cols: D B W U
[154 148 102 136]  Nav
[154 124  96 172]  rasek
[153 147 102 141]  Nepo
[154 123  96 173]  Suku
[153 103 184  77]  notu
col: [148 124]
B
col: [102  96 102]
W
col: [154 154]
D
col: [147 123 103]
B
col: [136 172]
U

cols: M J G Z C Q L V X
[121 139 125 124 141  63 109 148 154] = zoda
[119 143 117 122 111  64 107 144 151] = nop
[127 123 166 117 154 171 171 131 116] = zerev
col: [117 166]
G
col: [119 127]
M
col: [151 116]
X
col: [148 144]
V
col: [63 64]
Q
col: [ 64 171]
Q

cols: P H F S R
[ 95 123  90 133 103] = Tik
[123 119 119 120 128] = kenut
[ 91 109 109 119 151] = Sal
[96 86 64 89 94] = gib
[123 119  87 120  81] = kunaf
[105 124 117 131 137] = tapu
[109 128 114 134 124] = ripab
[105 124 117 131 131] = Sube
[123 119  87 120 128] = gigo
col: [131 134]
S
col: [137 124 131 128]
R
col: [120 119  89 120 131 134 131]
S
col: [128 124 119]
H
col: [105 109]
P

cols: N E T Y
[123 113 145 113] : Kog
[119  99 162  98] : noru
[114  82 182  81] : fof
[135 151 101 152] : keto
[131 137 117 137] : Lezot
[140 173  75 173] : Gab
[133 150 102 150] : Fut
[121 103 158 102] : zakid
[118  99 162  98] : febet
[134 144 110 145] : bip
[124 111 149 111] : foz
col: [102  98 145]
Y
col: [113  98]
Y
col: [140 133 121 118 134]
N
col: [137 173 150 103  99]
E
col: [ 75 102 158]
T

cols: sosag vugog dabo fugut
[118 133 122 144] = pufir
[145 110 120 101] = mevul
[111 128 136 110] = samek
[122 143 113 143] = Penan
[123 125 137 150] = dafe
[153 146 126 120] = toz
[100 117 132 143] = Nid
[124 115 123 146] = siril
[ 56 104 121 152] = rof
[139 118 101 138] = tuzi
col: [111 122 123 153 100]
sosag
col: [118 145]
sosag
col: [123 153 100 124]
sosag
col: [125 146]
vugog

cols: borid nelot pipar zar dulo tapum Raba doru
[119  90  74 116  95 142 148  66] = dagig
[109 127 138 119 135 121 112 118] = nuva
[126 137 140 120 131 122 144 118] = taz
[108 129 132 115 125 104 124 122] = rora
[135 149 133 122 136 118 143 127] = Vegol
[121 126 115 113 115 114 145 110] = rulaf
[120 153 157 115 145  92 132 155] = tezo
col: [119 109 126]
borid
col: [129 149]
nelot
col: [ 74 138 140]
pipar
col: [145 132]
Raba

cols: mov Remub retu tinul gekep Ruvaf Sulu Bufa Fumel
[134 114 139 184 113 137 119 133 147] : rufo
[128 127 129 133 114 141 150 133 128] : gog
[115 146 137 124 114  96 130 132 123] : Ribe
[115 130 137 124 114  96 130 132 123] : zuleb
[122 114 132 139 122 109 110 106 123] : zemi
[130 133 138 170 118 144 142 128 139] : giz
col: [133 124 124]
tinul
col: [184 133]
tinul
col: [123 123 123]
Fumel

cols: zizef Tikad tenef mor gor guvuv geku ner Bopok Kab
[132 106  94 149  78 111 177 140 153 144] : Tefof
[149 108 144 119 156 134 145 137 169 154] : Zuti
[177 110  75 135 162 183  80 118 128  99] : Kufil
[120  53 116 130 165 144 124 143 144 164] : fuduv
[126 149  95 108  76 134 186 115 130 147] : tobu
[115  63 144 113 123 140 128 112 109 125] : somum
[127 153 169 111 104 131 149 134 104 142] : fube
[148 129 146 123 143 140 136 116 120 103] : Sare
[155  97 116 147 155 120 144 137 105 115] : dufet
col: [135 130 108 113 111 123]
mor
col: [140 120]
guvuv
col: [165  76]
gor
col: [ 63 153]
Tikad

cols: sog bav Bedul mos
[ 54 143 117 152]  Nadog
[110 116 115 164]  zag
[136 146 157  71]  meki
[ 54 152 137 121]  perup
[174 120 141 105]  pemo
[131 120 111 152]  kabu
[167 110 119 143]  lazal
col: [152 164  71 121 105 152]
mos
col: [ 71 121]
mos
col: [117 115 157 137 141]
Bedul
col: [117 115 157]
Bedul

cols: kupa kedig paru bor varad neku sabem vuva zokim Lege
[130 151 121 148 107 160 119  98 144 105] -> nimi
[117 143 112  97 155 150 128 113  89 150] -> bafig
[122 120 108 103 124 104 182 144 102 125] -> mil
[103 126 101 135 136 121 152 152 132 136] -> pidav
col: [105 150]
Lege
col: [130 117 122]
kupa
col: [150 104 121]
neku
col: [155 124]
varad
col: [151 143]
kedig

cols: bima nubev Nopun vipar
[128 130  98 201]  Lat
[128 130 125 139]  guno
[112 124 135 122]  Rulev
[ 75 119 159 105]  Zoti
col: [128 128]
bima
col: [128 112]
bima
col: [124 119]
nubev
col: [130 130 124]
nubev
col: [125 135 159]
Nopun
col: [112  75]
bima

cols: fer bibi Dep koti Kan dapul
[ 58 104 176 105 151 159] -> nubi
[ 61  82 151 126  68 121] -> kadi
[153 101 169  89 107 187] -> kavo
col: [ 82 101]
bibi
col: [121 187]
dapul
col: [151  68]
Kan

cols: fino rut fupe vam seli des
[138 128 168 156 113 172] : mit
[147  96 148  97 112 142] : Mam
[125 136  96 120 146  84] : gora
[147  94 138  88 116 128] : fomon
[133 142 136 156 133 129] : Zize
[151 102 181 128 100 182] : gepup
[144 116 176 144 106 179] : lem
[149 108 181 136 102 182] : Vuli
[137 134 121 135 138 105] : Pas
[140 105 158 114 108 162] : fam
col: [148  96 138 136 181]
fupe
col: [176 181 121 158]
fupe
col: [113 112 146 116 133 100 106 102 138]
seli
col: [125 147 133 151 144 149 137]
fino
col: [142  84]
des
col: [128 144]
vam
col: [136 181 176 181 121 158]
fupe

cols: pogi fufiz Rizu nul Volep
[126 100 134 183 127] : nusa
[111 135  66 106 122] : ranum
[ 73 141 104 131  88] : sofo
col: [135 141]
fufiz
col: [127 122]
Volep

